These are the activations of a small neural network, seen along a few directions. Each row is one input.
Each table varies a few parts of the input and shows all the possible inputs, shuffled.
A made-up example of a description, with smaller parts first: line(6) and (point or ring(11) or (values(3) and ring(8))).
Shared parts are said once, and a part with two or three values counts as separate values.
In the rows, zero is written as 128.

Other details of the inputs shift rows strongly along two fixed directions, in all tables alike. That doesn't count.
These rows show it; all are for the same input, with only those details redrawn:
[157 159 187 146  99 168 171 141  87 164 126 141 129  81  95]
[ 86 127  85  62 213 109  64 102 232  67 157 139 154 184 160]
[157 159 187 146  99 168 171 141  87 164 126 140 129  81  95]
[114 158 167  52 128 218 119 120 188 130 143 176 127 178 174]
[114 158 167  53 128 218 119 120 187 130 143 175 127 178 173]

Rows:
x1: [151 143 194 160 103 166 158 168  69 150 118 155  96 113  81]
x2: [130 132  93 153 178  63 125 115 136  90 126  85 131  81  78]
x3: [127 124  66 167 150  55 126  81 130 126 128  83 164 109  87]
x4: [163 105 159 137  75 164 171 122  49 171 110 149 140 106 107]
x5: [114 158 167  52 128 218 119 120 188 130 143 176 127 178 174]
x6: [145 112 177 154 107 167 175 145  62 176 144 161 114  79 121]
x7: [101 138 164  69 122 219 127 106 199 153 169 175 130 169 187]
x8: [ 91 100  63  60 175 107  67  64 232  84 149 127 184 202 158]
x9: [ 68 124  71  76 187  97  63 106 222  47 128 144  93 214 150]
x10: [120 144  69 163 146  40 133  81 139 122 130  89 135  99  93]
x11: [152 148 181 157  97 171 167 162  75 138 103 137  70 109  79]
x12: [156 128 143 149  78 163 178 119  49 178 105 143 117 111 115]
x13: [156 116 172 159  65 164 160 130  67 169 110 142 127 130  79]
x14: [115 132 160  45 141 216 117 139 151 118 134 197 108 186 187]
x15: [115 115 165  60 113 210 105 123 170 150 158 176 107 220 160]
x16: [138  72  90 141 180  48 112 117  95 124 155 111 149 102  93]
x17: [145 145 160 137  83 155 179 137  59 147  96 153  81  86 112]
x18: [108 104  66 167 139  29 122 194 130 124  94  59 155 110 137]
x19: [ 89 100  77 167 136  40 103 170 111 113  99  39 171 100 146]
x20: [164 139 127 156  33 151 201 230  82 133 109 115 119 110 145]
x21: [117 140  84 155 155  48 127  99 139  96 120  94 128  82  83]
x22: [184  85 105 222 142  33  77 125 135  92  97  55 142  99 204]
x23: [ 95 122 170  83 126 217 113 132 180 139 161 189  99 201 173]
x24: [114 128  76 179 150  36 120 108 120 109 122 103 103 131  78]
x25: [177  94  68 205 121  53  31 136 131 114 111  67 150  64 184]
x26: [ 76 116  43  60 190  87  78  79 205  76 138 146 114 207 187]
x27: [131 105  86 145 192  59 123 135  99  78 117 107 111  89  91]
x28: [137 100  97 149 165  51 115  99 132 135 163  91 167  95  80]
x29: [105 139 135  77  97 213 116 106 168 141 123 170 103 234 168]
x30: [ 85 116  86 163 124  36 102 170  98  92 129  32 173 104 149]
What is each input in this table made of?
Answer: values(2) or line(4) or (values(3) and ring(8))
Which other rows does x1 become when the ring(8) part takes its other values? List them by row number.
Answer: x9, x11, x13, x15, x23, x24, x29
Start at x30 and move only the line(4) part, one step at a time. The first step leads to x19. Which rows follow, in order?
Answer: x18, x20

Rows:
x31: [114 120 106 139 143  93 121 134 136 115 127 105 133 122 137]
x32: [132 142 144 126 116 143 138 125 124 133 121 132 122 122 123]
x33: [119 123 106 134 145  99 121 117 133 117 134 115 137 131 110]
x34: [119 120  98 141 136  96 107 135 133 111 125 111 136 123 131]
x35: [121 130 109 135 150 100 121 123 136 108 131 116 129 126 110]
x36: [131 127 146 128 120 147 133 130 119 144 131 131 134 126 125]
x37: [140 127 137 127 118 144 138 125 118 138 131 139 121 120 132]
x38: [140 129 135 130 108 139 139 145 117 134 117 124 131 128 142]
x39: [131 131 136 133 107 139 143 141 116 133 120 124 131 126 144]
x40: [136 133 137 128 114 144 137 118 123 148 126 132 134 123 128]
x41: [126 117 114 135 150  98 112 117 133 120 138 116 147 121 122]
x42: [134 129 144 125 122 143 134 128 113 137 129 139 123 122 131]
x43: [119 119 104 133 151  95 125 129 129 111 131 127 124 132 110]
x44: [130 135 140 125 111 142 139 119 121 142 124 130 130 127 123]
x45: [135 132 136 125 120 143 139 123 117 140 122 139 121 123 128]
x46: [128 135 135 124 118 144 144 128 113 133 124 137 114 132 119]
x47: [140 127 132 126 103 143 131 146 117 133 116 123 127 127 139]
x48: [128 128 109 136 152  99 117 118 140 115 128 118 136 116 120]
x49: [120 122 106 130 149  96 121 117 129 110 125 121 128 125 114]
x50: [129 128 144 127 116 144 137 132 121 142 132 134 129 129 120]
x51: [ 93 134 123  38 157 186  77 109 225  97 147 166 128 213 208]
x52: [130 126 144 125 125 146 136 134 113 136 127 138 121 126 126]
x53: [140 128 139 129 113 144 135 120 125 146 135 133 134 120 132]
x54: [118 115 110 132 154  97 120 130 128 110 133 125 127 128 111]
x55: [134 110 109 156 139  93 101 118 134 115 122 112 125 134 134]
x56: [125 137 137 130 106 138 133 141 118 143 123 120 120 124 143]
x57: [131 140 142 129 118 142 142 137 125 134 127 137 118 129 119]
x58: [142 135 143 130 118 146 135 127 128 137 132 134 125 115 132]
x59: [130 133 138 128 113 141 142 130 122 143 130 136 126 133 118]
x60: [133 134 149 129 125 148 133 137 122 135 128 133 126 121 126]
x61: [121 123 116 136 154  99 117 133 138 109 134 120 132 123 111]
What is each input in this table made of?
Answer: point or ring(6) or (values(3) and ring(8))
Start at x38 and move only the ring(6) part, one step at a time. The first step leads to x39. Which rows follow, in order?
Answer: x31, x56, x34, x47
Which other rows does x58 become when the values(3) part takes its other values? List them by row number.
Answer: x37, x53

Rows:
x62: [122 118 138 127 101 147 143 146 109 141 125 137 120 165 108]
x63: [146 142 150 131 126 154 134 145 125 118 122 155  91 126 118]
x64: [ 54 118  74  23 232 118  67 105 247  46 157 154 136 222 180]
x65: [154 139 164 141 122 154 124 120 133 134 124 134 123 116 144]
x66: [122 148 156 113 121 157 134 124 127 148 137 127 147 104 128]
x67: [126 104  91 165 128  63  99 194 117  98 107  64 149  98 185]
x68: [116  98 108 154 170  72 118 124 107 107 131 120 119 128  97]
x69: [110 130 135 133 101 141 146 128 113 152 126 135 103 152 123]
x70: [140 135 161 114 138 160 137 141 129 141 149 147 140 100 126]
x71: [125 118 119 142 183  77 120 121 131 111 146 107 161  88 107]
x72: [139 111 162 137 123 152 123 119 113 152 136 140 130 130 142]
x73: [129 126  95 157 145  73 121 140 135  92 117 103 129 133  84]
x74: [138 112 148 135  98 150 126 135 120 156 136 127 147 149 127]
x75: [ 87 126  95  10 150 192  57  72 245 102 141 165 142 232 241]
x76: [131 126 109 158 170  73 118 125 127  89 118 114 112 115  99]
x77: [109 109  81 156 130  61 117 205 106  83  96  75 121 115 165]
x78: [152 123 127 122  91 150 139 119 123 152 121 127 155 134 139]
x79: [143 150 155 138 107 154 116 116 135 140 119 123 125 115 139]
x80: [139  90 112 161 170  78  95 125 122 119 151 121 143 106 110]
x81: [162 119 138 122 117 155 129 116 118 144 134 150 133 108 147]
x82: [125 140 152 106 141 156 153 152 118 127 139 158 113 116 106]
x83: [154 121 143 123 115 151 136 103 115 146 124 139 137 115 154]
x84: [113 128 143 126 111 148 132 127 103 144 122 139 105 145 118]
x85: [111 132 101 147 158  70 126 117 143 124 148  93 162  93 108]
x86: [161 137 159 139 124 158 118 133 137 132 133 144 118 110 137]
x87: [138 106  83 139 165  75 123 121 113  98 129 130 122 107 102]
x88: [140 153 146 146  97 147 131 117 146 148 124 119 122 121 145]
x89: [152 139 150 139  97 153 127 135 141 137 122 122 139 134 129]
x90: [139 127 133 115 118 147 152 115 103 131 114 149 109 131 133]
x91: [124 141 114 120  94 140 159 112 116 147 113 135 110 137 134]
x92: [126 124 145 141  98 144 130 116 125 167 137 125 130 136 143]
x93: [131 138 151 115 111 155 145 143 133 145 141 126 162 124 117]
x94: [128 138 124 112 104 148 144 111 105 139 109 138 112 130 129]
x95: [107 154 147 105 124 153 151 136 115 134 127 138 120 121 108]
x96: [121 103 107 160 154  74  93 108 120 128 138  99 149 111 112]
x97: [128 155 146 130 110 150 132 128 124 126 109 134  98 131 119]
x98: [123  96 104 152 172  76 112 137 110 106 140 131 115 123  91]
x99: [140 135 124 128  91 143 143 100 128 162 123 125 137 121 155]
x100: [125 158 137 138 100 143 147 129 134 134 113 130  95 137 125]
x101: [136 129 117 114  94 147 156 131 111 136 111 137 127 150 119]
x102: [ 96 138  93 139 160  68 143 130 131 110 137 104 135 109  89]
x103: [115 143 142 107 114 152 162 155 121 130 130 136 135 140  98]
What is each input in this table made of?
Answer: values(2) and (point or (values(4) and line(5)))
Changing only the values(2) part turns x65 into x76. The same change can be made to x99. Which row results?
Answer: x91
Changing only the values(2) part turns x94 into x75. The same change can be made to x102. Which row results?
Answer: x85
Which other rows does x70 become when the values(4) part takes its other values? List them by row number.
Answer: x80, x81, x86
Which other rows does x76 become when the line(5) part takes its other values? List them by row number.
Answer: x63, x73, x97, x100
Which other rows does x95 become when the line(5) part takes its other values? List them by row number.
Answer: x64, x82, x102, x103

Rows:
x104: [128 133 137 131 127 133 130 126 126 133 130 131 124 123 123]
x105: [125 129 128 129 118 130 133 141 120 129 122 125 124 129 130]
x106: [135 129 132 135 116 131 125 129 126 134 123 120 131 122 141]
x107: [126 132 128 131 117 129 136 139 123 129 122 123 125 130 131]
x108: [134 131 135 127 129 135 133 131 125 129 130 134 127 120 124]
x109: [128 127 131 131 121 130 133 141 119 127 121 127 121 129 132]
x110: [ 93 126 109  48 143 174  80 111 221 102 140 151 134 215 213]
x111: [132 129 138 126 131 134 133 131 122 129 130 133 128 121 125]
x112: [118 106  75 146 184  48  97 114 147  88 137 103 144 122 101]
x113: [136 124 132 135 118 131 126 132 122 134 124 123 131 124 142]
x114: [130 133 135 126 128 134 136 130 126 131 130 130 131 121 123]
x115: [127 133 130 131 119 130 132 138 122 127 120 124 120 127 132]
x116: [130 130 129 132 119 130 133 141 122 127 122 127 120 128 131]
x117: [130 127 138 130 129 133 131 129 122 132 131 133 125 126 123]
x118: [133 125 130 133 115 131 126 132 123 136 125 121 134 124 140]
x119: [131 129 136 132 128 133 131 128 125 132 132 133 124 125 122]
x120: [112 108  71 143 181  46 103 110 146  93 136 100 147 122 105]
x121: [127 129 136 129 127 133 131 129 123 135 132 131 128 126 121]
x122: [129 133 130 128 123 132 134 120 123 134 126 131 123 125 124]
x123: [131 135 137 127 129 134 132 128 126 129 129 131 127 119 124]
x124: [132 127 135 129 126 133 132 126 121 131 127 133 126 129 120]
x125: [129 130 135 125 129 134 133 131 123 131 131 132 131 121 123]
x126: [130 129 132 127 123 133 132 126 122 133 128 131 129 129 118]
x127: [131 131 132 129 122 133 135 125 126 133 128 130 129 129 119]
x128: [128 131 136 130 126 132 134 127 126 135 131 130 128 126 122]
x129: [127 128 129 126 122 132 135 123 120 136 128 131 127 127 122]
x130: [132 129 129 129 123 132 135 123 122 133 128 134 123 126 123]
x131: [130 127 131 128 125 132 135 123 119 133 127 133 124 127 124]
x132: [138 126 130 136 116 131 125 132 125 134 124 123 130 123 141]
x133: [131 133 134 130 124 133 131 123 125 131 126 131 125 127 120]
What is each input in this table made of?
Answer: ring(5) and (values(2) or line(4))
Which other rows does x115 become when the ring(5) part takes its other values? List them by row number.
Answer: x105, x107, x109, x116
Which other rows does x125 become when the line(4) part takes its other values? List them by row number.
Answer: x121, x126, x129
Start at x112 and move only the ring(5) part, one step at a time. The first step leads to x124. Which rows follow, in order?
Answer: x126, x127, x133
